A small network was shown many inputs. Here are its activations along a few directions, one row for each input.
Each table varies a few parts of the input and shows all the possible inputs, shuffled.
Descriptions start from the smaller parts, as in this example, which fits no table here: line(6) and (point or ring(11) or (values(2) and ring(8))).
Shared parts are said once, and a part with two or three values counts as separate values.
In the rows, 100 means zero.

Table:
row 1: 148, 63, 82, 76, 63, 111, 64, 54, 85, 116, 95, 109, 63, 68, 128, 99
row 2: 47, 119, 127, 144, 96, 124, 72, 67, 92, 78, 100, 72, 43, 91, 114, 147
row 3: 75, 145, 103, 108, 113, 126, 113, 76, 83, 67, 127, 81, 77, 117, 115, 162
row 4: 157, 89, 86, 70, 61, 89, 62, 60, 119, 136, 97, 113, 65, 74, 105, 91
row 5: 76, 90, 78, 109, 161, 118, 103, 138, 106, 120, 92, 143, 142, 92, 65, 21
row 6: 87, 104, 86, 115, 86, 116, 160, 134, 91, 111, 95, 120, 122, 109, 138, 82
row 7: 88, 112, 85, 112, 91, 114, 98, 149, 120, 113, 100, 174, 100, 95, 100, 57
row 8: 132, 54, 109, 65, 103, 85, 88, 38, 124, 121, 93, 114, 110, 81, 64, 65
row 9: 98, 102, 69, 111, 159, 99, 147, 146, 108, 113, 98, 90, 154, 130, 96, 21
row 10: 65, 128, 103, 134, 111, 114, 128, 79, 87, 77, 126, 56, 60, 102, 99, 181
row 11: 116, 145, 142, 103, 152, 104, 107, 104, 82, 50, 125, 66, 133, 123, 73, 109
row 12: 77, 154, 130, 96, 93, 138, 44, 93, 116, 85, 109, 109, 66, 122, 101, 123
row 13: 93, 140, 144, 109, 110, 130, 42, 95, 105, 79, 108, 101, 115, 121, 74, 114
row 14: 68, 97, 95, 118, 83, 121, 109, 126, 83, 104, 97, 165, 103, 70, 126, 65
row 15: 59, 79, 113, 135, 67, 107, 129, 137, 86, 103, 100, 126, 83, 57, 117, 77
row 16: 22, 83, 60, 74, 95, 85, 128, 156, 109, 75, 39, 66, 164, 60, 99, 78
row 17: 94, 131, 166, 105, 144, 134, 56, 91, 94, 71, 90, 96, 125, 108, 66, 95
row 18: 92, 158, 107, 87, 103, 118, 100, 106, 108, 68, 141, 86, 75, 140, 95, 146
row 19: 143, 59, 85, 73, 84, 79, 98, 76, 84, 130, 104, 90, 79, 94, 138, 131
row 20: 77, 87, 104, 132, 74, 108, 178, 143, 95, 116, 94, 87, 105, 93, 125, 99
row 21: 146, 74, 92, 77, 72, 79, 70, 45, 123, 135, 103, 113, 106, 82, 76, 84
row 22: 136, 37, 93, 87, 83, 77, 109, 95, 80, 131, 104, 68, 59, 91, 122, 146
row 23: 142, 42, 91, 91, 60, 104, 76, 75, 81, 112, 97, 82, 40, 68, 115, 110
row 24: 88, 96, 68, 123, 120, 114, 92, 143, 118, 120, 102, 156, 139, 103, 73, 43
row 25: 132, 55, 109, 66, 120, 42, 115, 62, 116, 122, 111, 85, 121, 105, 92, 82
row 26: 100, 65, 79, 65, 71, 44, 101, 81, 58, 105, 48, 72, 88, 103, 60, 107
row 27: 142, 69, 94, 77, 90, 39, 97, 69, 117, 135, 119, 88, 117, 108, 99, 103
row 28: 57, 136, 127, 118, 101, 142, 56, 63, 89, 74, 99, 102, 63, 103, 127, 132
row 29: 105, 115, 78, 110, 92, 105, 146, 156, 128, 110, 101, 128, 114, 136, 118, 66
row 30: 112, 147, 122, 104, 118, 103, 93, 108, 94, 57, 143, 73, 123, 138, 77, 129
row 31: 107, 103, 60, 124, 119, 99, 136, 151, 121, 111, 107, 106, 151, 143, 100, 45
row 32: 151, 82, 89, 67, 81, 54, 93, 83, 116, 141, 110, 93, 77, 102, 121, 117
row 33: 68, 142, 123, 116, 126, 77, 87, 102, 85, 14, 25, 70, 119, 73, 80, 170
Question: Changing only one part turns row 31 into row 30. The same change can be made to row 15. Which row results?
Answer: row 2
Question: Describe the family of inputs behind these rows.
Answer: values(3) and (point or (values(2) and line(5)))
Question: Which other rows does row 1 become when the values(2) part takes its other values? List them by row number.
Answer: row 19

Table:
row 34: 138, 115, 132, 83, 57, 102, 57, 57, 105, 106, 114, 104, 54, 109, 115, 138
row 35: 112, 155, 126, 90, 130, 89, 57, 73, 89, 41, 89, 68, 103, 123, 60, 160
row 36: 97, 116, 114, 78, 97, 104, 40, 40, 115, 95, 118, 86, 74, 104, 65, 126
row 37: 146, 66, 97, 98, 76, 95, 80, 59, 83, 124, 124, 71, 32, 95, 121, 149
row 38: 100, 124, 115, 108, 146, 90, 135, 155, 112, 87, 119, 96, 172, 143, 61, 57
row 39: 94, 44, 63, 82, 61, 57, 137, 125, 109, 131, 58, 90, 116, 70, 117, 76
row 40: 114, 74, 104, 85, 63, 69, 118, 34, 82, 105, 111, 61, 43, 77, 134, 182
row 41: 32, 129, 149, 153, 88, 151, 106, 111, 55, 44, 89, 80, 55, 71, 125, 164
row 42: 123, 40, 48, 84, 86, 87, 122, 130, 86, 144, 78, 126, 108, 87, 103, 34
row 43: 93, 81, 94, 116, 137, 91, 108, 106, 122, 132, 101, 141, 138, 101, 69, 30
row 44: 130, 83, 88, 93, 85, 94, 104, 133, 116, 122, 95, 160, 131, 78, 105, 46
row 45: 9, 144, 51, 149, 101, 140, 165, 198, 110, 89, 93, 132, 117, 115, 133, 77
row 46: 104, 103, 93, 103, 145, 117, 127, 121, 116, 106, 107, 113, 164, 115, 93, 27
row 47: 108, 127, 123, 79, 128, 114, 45, 59, 102, 74, 104, 71, 95, 112, 99, 134
Question: Changing only one part turns row 46 into row 47. The same change can be made to row 38. Which row results?
Answer: row 35
Question: Describe the family of inputs behind these rows.
Answer: values(2) and (point or line(6))
Question: Which other rows does row 44 become when the values(2) part takes its other values? List them by row number.
Answer: row 34
